A small network was shown many inputs. Here are its activations along a few directions, one row for each input.
Each table varies a few parts of the input and shows all the possible inputs, shuffled.
A made-up example of a description, with smaller parts first: ring(5) and (point or (values(2) and line(4)) or ring(9)).
Shared parts are said once, and a part with two or three values counts as separate values.
(in the rows, 128 means zero)

Other details of the inputs shift rows strongly along two fixed directions, in all tables alike. That doesn't count.

Rows:
R1: [150 130 130 151 133 108 144 124 105  98 109 132]
R2: [125 163 111 116 109 166 121 153 138 139 100 148]
R3: [167 130 133 167 111 114 125 128 119  99 118 118]
R4: [158 140 126 154 107 124 134 124 122 106 127 124]
R5: [147 142 121 151 108 131 120 136 131 109 111 122]
R6: [107  77 150 135 157  85 138 118 125 120 152  94]
R7: [155 129 119 157 120 116 137 106 129 110 110 131]
R8: [114  86 164 114 147  96 130 115 128 105 180 106]
R9: [ 63 114 119  99 120 147 107 129 137 171 159 113]
R10: [160 121 134 158 137  96 139 127 109  87 101 130]
R11: [111 175  93 101  99 185 116 154 132 175 101 157]
R12: [180 125 149 161 137 108 123 136 129  76 120 123]
R13: [134 165 117 126 114 153 124 138 122 134 123 150]
R14: [136 133 109 153 119 126 133 127 116 124  99 126]
R15: [112 170 105 115 104 155 118 149 129 130 105 153]
R16: [ 38 144 110  64 116 166 115 132 135 185 164 139]
R17: [117  81 157 134 137 103 125 111 133 117 176  89]
R18: [174 133 145 166 119  94 137 131 117  90 126 119]
R19: [167 126 133 167 114 113 123 131 125  92 116 115]
R20: [124 147  98 139 111 144 125 118 133 142  98 148]
R21: [118 147 104 130 121 134 129 135 121 129  96 156]
R22: [165 133 141 143 124 124 125 141 126 107 112 132]
R23: [126  59 162 137 176  85 124 110 136 105 158 101]
R24: [ 42 139 110  63 127 177 112 131 139 194 173 139]
R25: [120 156 103 134 116 136 134 126 132 142 100 154]
R26: [158 155 129 141 120 135 127 133 122 115 124 142]
R27: [164 146 135 136 117 135 133 136 127 114 118 138]
R28: [126  59 151 121 167 100 126 115 143 123 151  97]
R29: [144 155 103 120 125 150 137 125 126 151 103 142]
R30: [113 177 100 127  94 154 127 148 122 151 110 149]
R31: [133 155 110 118 121 149 134 120 133 144  97 155]
R32: [178 126 140 150 142 107 147 116 121 102 109 126]
R33: [179 124 142 172 115 102 128 122 118  88 123 111]
R34: [143  75 169 118 156 102 128 118 142 114 174  90]
R35: [121 162 104 132 114 136 140 121 130 142 105 151]
R36: [163 139 129 149 142 116 140 115 118 111 117 134]
R37: [ 70 116 133  99 127 131 128 127 136 159 175 113]
R38: [174 124 147 158 126  97 126 135 119  71 117 127]
R39: [146 155 126 135 110 129 131 134 116 108 119 146]
R40: [128  70 176 119 156  99 123 120 136 114 174  94]
R41: [184 131 145 148 125 117 139 132 124  92 123 131]
R42: [172 135 143 156 130 115 121 136 120  96 118 132]
R43: [126 163 112 126 115 157 114 146 127 135 111 150]
R44: [127 166 113 126 113 157 117 143 121 142 114 152]
R45: [109  87 136 106 156 122 132 119 129 148 151 100]
R46: [136 163 106 116 107 168 121 149 130 154 104 147]
R47: [176 125 149 158 126  93 126 133 114  76 119 128]
R48: [125  83 156 103 150 117 127 122 141 132 175 100]
R49: [173 129 145 167 120  92 133 136 120  89 122 119]
R50: [184 119 143 148 133 117 127 141 138  90 115 116]
R51: [122  69 152 145 153  89 136 104 120 113 157  83]
R52: [ 95  93 141 124 150 102 142 117 121 137 156 100]
R53: [173 116 128 151 141 114 137 131 120 109 100 120]
R54: [121 169 101 133 113 139 148 126 119 145 105 145]
R55: [ 51 128 109  64 125 182 107 144 150 198 150 129]
R56: [101 181  86 107 114 173 126 125 131 172 100 174]
R57: [135 151  99 116 122 157 125 127 139 153  92 155]
R58: [109  77 162 108 152 115 117 130 144 124 165 100]
R59: [148 133 123 140 133 128 137 135 119 121  93 134]
R60: [ 62 108 115 104 138 129 126 127 137 165 144 124]
R61: [120 175 104 124  96 148 137 140 123 143 123 147]
R62: [164 142 128 134 120 139 126 140 127 124 115 132]
R63: [ 72 112 138  90 143 144 109 127 135 163 174 119]
R64: [119 163 102 119 114 143 135 120 126 136  99 164]
R65: [110  97 144  98 142 134 123 127 141 148 168 107]
R66: [ 98  74 134 130 147 106 123 111 136 131 149 101]
R67: [131 149 110 123 123 149 129 126 136 143  91 158]
R68: [ 73 106 120 106 137 134 130 105 133 166 157 107]
R69: [ 85 104 144  88 137 142 123 128 140 156 169 116]
R70: [113  74 168 110 154 109 120 125 139 127 171  98]
R71: [140 138 119 138 127 120 131 120 128 112 102 152]
R72: [168 129 123 136 134 124 135 114 134 121 107 136]
R73: [ 97 107 146 114 132 113 131 122 135 137 176 106]
R74: [ 67 110 127  90 146 127 133 109 129 155 159 121]
R75: [120 158 103 132 126 150 128 136 115 144  94 150]
R76: [ 96  94 151 117 140 105 123 131 144 124 166  96]
R77: [153 132 126 146 139 121 127 116 131 113 108 147]
R78: [129 155 109 125 123 152 140 136 115 145  94 143]
R79: [118 169 111 117 103 148 122 140 117 135 114 154]
R80: [117 166 106 130 101 146 125 148 127 139 112 143]
R81: [171 134 135 164 111 114 132 122 122  96 127 117]
R82: [ 92  99 151 107 140 112 117 124 129 129 165 113]
R83: [148 129 121 139 133 128 133 133 128 120  95 142]
R84: [ 74 106 129 100 155 135 127 118 122 161 156 116]
Description of these inputs: line(6) and (ring(6) or line(8)).
- The inputs of R62 and R40 match in every part but the line(6) part. If R50 is changed in the same way as R62 into R40, which row does it become? => R2
- The inputs of R80 and R58 match in every part but the line(6) part. If R60 is changed in the same way as R80 into R58, which row does it become? => R83
- The inputs of R15 and R76 match in every part but the line(6) part. If R16 is changed in the same way as R15 into R76, which row does it become? => R73
- Which other rows does R7 become when the ring(6) part takes its other values? List them by row number. => R14, R20, R51, R66, R68
- Which other rows does R22 become when the line(6) part takes its other values? List them by row number. => R9, R11, R42, R47, R49
- A walk changes only the line(6) part. It starts at R68 and steps to R54. List the rest of the walk in order. => R74, R36, R32, R29

Rows:
R85: [124  48 170 128 188  48 150  83 130  82 163 105]
R86: [ 60 112 130  54 134 167 104 144 143 189 170 117]
R87: [131 180  61 148 104 180 122 151 126 152  27 170]
R88: [139  71 196 124 162  70 126 110 126  74 200  99]
R89: [153 202  67 129 112 180 158 111 118 168  50 181]
R90: [ 61 115 120  81 109 170 100 132 164 188 174 110]
R91: [132  71 183 149 135  70 118 115 137  81 193  71]
R92: [ 51  99 101  82 151 154 141  99 143 222 152 113]
R93: [129  70 180 140 150  78 129 133 125  87 191  70]
R94: [ 59 109 118  76 122 173 102 147 152 191 174 107]
R95: [232 160 154 190 108  90 140 146  97  42  99 139]
R96: [147 191  70 118 115 176 149 129 127 151  40 198]
R97: [224 136 121 227 116  74 152 110  88  54  67 123]
R98: [ 38  90 101  92 143 164 118 110 134 209 137 106]
R99: [ 57 112 122  68 129 173 107 151 147 190 170 101]
R100: [156  51 183 140 144  85 112 116 152  91 183  65]
R101: [162 209  95 117  89 188 122 163 125 149  77 186]
R102: [216 131 124 225 129  68 141 129 104  37  53 131]
R103: [234 168 157 191 125  93 141 127 104  35 109 155]
R104: [163 220  92 115 102 191 117 149 127 144  83 191]
R105: [134  71 194 139 153  71 132 129 126  84 187  74]
R106: [238 147 123 220 125  62 175 100  97  64  80 127]
R107: [133  26 175 138 200  64 119 109 146  92 135  99]
R108: [157 209  94 125  82 192 125 172 124 153  71 162]
R109: [113 201  70 139 103 150 125 147 113 136  40 199]
R110: [ 64 118 132  49 140 169 106 132 149 184 177 135]
R111: [134 219  82 149  49 175 122 151 123 139  94 169]
R112: [ 31 114 106  73 151 134 148  84 130 193 165 129]
R113: [ 35 126 139  64 129 153 115 135 134 176 187 134]
R114: [134  66 180 149 142  76 123 127 127  84 192  74]
- The inputs of R92 and R106 match in every part but one. If R108 is changed in the same way as R92 into R106, which row does it become? => R105
- Describe the family of inputs behind these rows. => values(2) and (ring(6) or line(9))
- Which other rows does R114 become when the values(2) part takes its other values? List them by row number. => R94
- A walk changes only the ring(6) part. It starts at R89 and steps to R96. List the rest of the walk in order. => R107, R87, R98, R92

Rows:
R115: [123 188  77 159  89 145 137 121  98 132  68 163]
R116: [181 174 146 161  97 100 137 143 114  81 137 144]
R117: [179 124 114 171 125 108 132 101 125 103  92 129]
R118: [104 100 163  75 132 156 101 145 159 149 166 106]
R119: [159 166  89 126 115 167 136 144 127 149  54 166]
R120: [ 85 157 121  62 119 192 117 146 137 190 177 134]
R121: [199  94 178 184 129  82 103 147 144  42 135  97]
R122: [ 93 104 150 105 123 157  95 146 164 149 167  92]
R123: [108  61 185 135 145  80  96 145 143  86 191  71]
R124: [ 96  92 116 121 137 110 125  96 133 146 143 105]
R125: [143 196 121 122  80 157 117 182 109 135 107 151]
R126: [155 182  91 124 131 163 141 127 120 140  65 176]
R127: [ 51 159 116  60 121 169 100 156 129 160 168 158]
R128: [219  79 163 177 155  65 155 119 113  59  96 103]
R129: [190 140 156 130 107 145 126 156 134 116 130 114]
R130: [ 73 150 111  79  90 191 109 136 141 193 175 120]
R131: [200 128 151 164 105 124 113 127 136  74 130 118]
R132: [122  53 168 114 201  92 127  96 134 120 160 109]
R133: [170 138 125 160 127 109 153 142 101  98  79 145]
R134: [ 55 124  80  90 128 177 125 132 148 200 121 118]
R135: [173 125 118 179 130 109 121 100 117 106  90 139]
R136: [ 63  95 122 129 140 116 136 130 121 146 144 101]
R137: [ 87 115 144 115 110 121  99 133 133 109 173 116]
R138: [204 155 152 153 102 131 134 165 107 100 129 118]
R139: [101 118 153  74 143 159 106 134 148 146 180 123]
R140: [163 154 143 146 105 102 123 140 129  73 138 153]
R141: [195 152 124 158 142 108 158 117 100  85  79 146]
R142: [144 196  82 140  99 142 155 116 122 138  69 176]
R143: [154 207 112 119  93 179 137 159 101 141 131 154]
R144: [142 187  87 144 114 150 133 115 129 148  69 186]
R145: [ 51 125  78  94 123 164 122 137 145 201 125 120]
R146: [113  75 147 122 171  93 132  89 149 136 156 122]
R147: [133 198  94 136 125 150 149 133  95 126  66 175]
R148: [108 101 130  93 172 130 140 105 133 143 139 123]
R149: [ 44 146 101  73 149 160 133 121 116 187 130 145]
R150: [105 111 155  88 123 140 130 123 154 156 202 108]
R151: [147 172  74 154 101 159 121 116 120 146  65 171]
R152: [180 146 114 161 128  95 153 105 132 104  94 149]
R153: [ 57 138  93  78 134 158 129 104 156 198 132 153]
R154: [156 162  92 132 120 167 130 144 122 152  55 174]
R155: [ 70  97 144 103 171 108 142 112 114 139 158 124]
R156: [ 25 137  91 101 109 153 130 112 116 185 137 141]
R157: [205 127 121 159 131 109 150 136 118  95  71 138]
R158: [ 83  78 120 122 155 133 115 121 147 166 137 107]
R159: [176 134 132 154 161 116 133 115 113 106  90 153]
R160: [ 93  59 171 131 177  57 147  84 132 106 178  96]
R161: [111  58 145 144 170  98 115 114 144 137 142  91]
R162: [ 70  88 128 123 140 106 129  93 121 142 156 100]
R163: [135  67 185 128 143 109 114 136 150 125 199  52]
R164: [ 90  92 152 130 155  79 152  95 128 121 160 121]
R165: [211 112 176 190 119  89 133 147 113  70 157  73]
R166: [194 135 110 191 116 104 150 133 114  89  73 117]
R167: [ 61 137 126  61 111 183  85 165 156 171 145 147]
R168: [204 124 183 163 140  72 135 143  99  48 161 112]
R169: [151 190  80 134 106 154 154 114 134 140  68 176]
R170: [104  57 169 131 176  56 145  81 134 108 176  90]
R171: [105  79 161 118 125 115  96 121 151  97 181 106]
R172: [151 165  94 134 120 166 126 143 120 155  54 174]
R173: [123  78 178 129 130 103 127 117 123 113 217  66]
R174: [149 206 111 130  75 166 140 147 116 142 134 157]
R175: [100  67 138  88 166 127 134 119 145 154 142 101]
R176: [ 62 149 117  58 124 180  95 150 145 162 162 160]
R177: [ 35 133  85 102 120 161 126 137 130 196 125 119]
R178: [120  62 193 110 153  86  99 148 138  88 187  90]
R179: [200 104 178 166 130  74 120 124 146  37 151 132]
R180: [150 171  71 153 103 165 131 143 132 149  59 152]
R181: [143 177  89 134 108 156 145 148 106 141  56 162]
R182: [190 139 110 184 108 100 146 104 107  85  80 129]
R183: [184 124 113 170 123 109 139  99 123  98  91 123]
R184: [175 141 117 197 117 100 149 136 104  83  73 124]
R185: [ 41 130 101  76 132 162 131 139 121 190 120 142]
R186: [114  72 189 139 141  74 111 146 128  99 201  57]
R187: [ 93 126 146 120 107 119 112 137 118 127 183 103]
R188: [155 195 111 120  84 175 121 142 148 131 112 171]
R189: [106 103 129  97 170 117 137 110 128 144 141 123]
- Describe the family of inputs behind these rows. => ring(5) and (ring(6) or line(9))
- The inputs of R170 and R177 match in every part but the ring(5) part. If R188 is changed in the same way as R170 into R177, which row does it become? => R122
- The inputs of R130 and R120 match in every part but the ring(5) part. If R182 is changed in the same way as R130 into R120, which row does it become? => R141
- A walk changes only the ring(5) part. It starts at R126 and steps to R119. List the rest of the walk in order. => R180, R117, R153
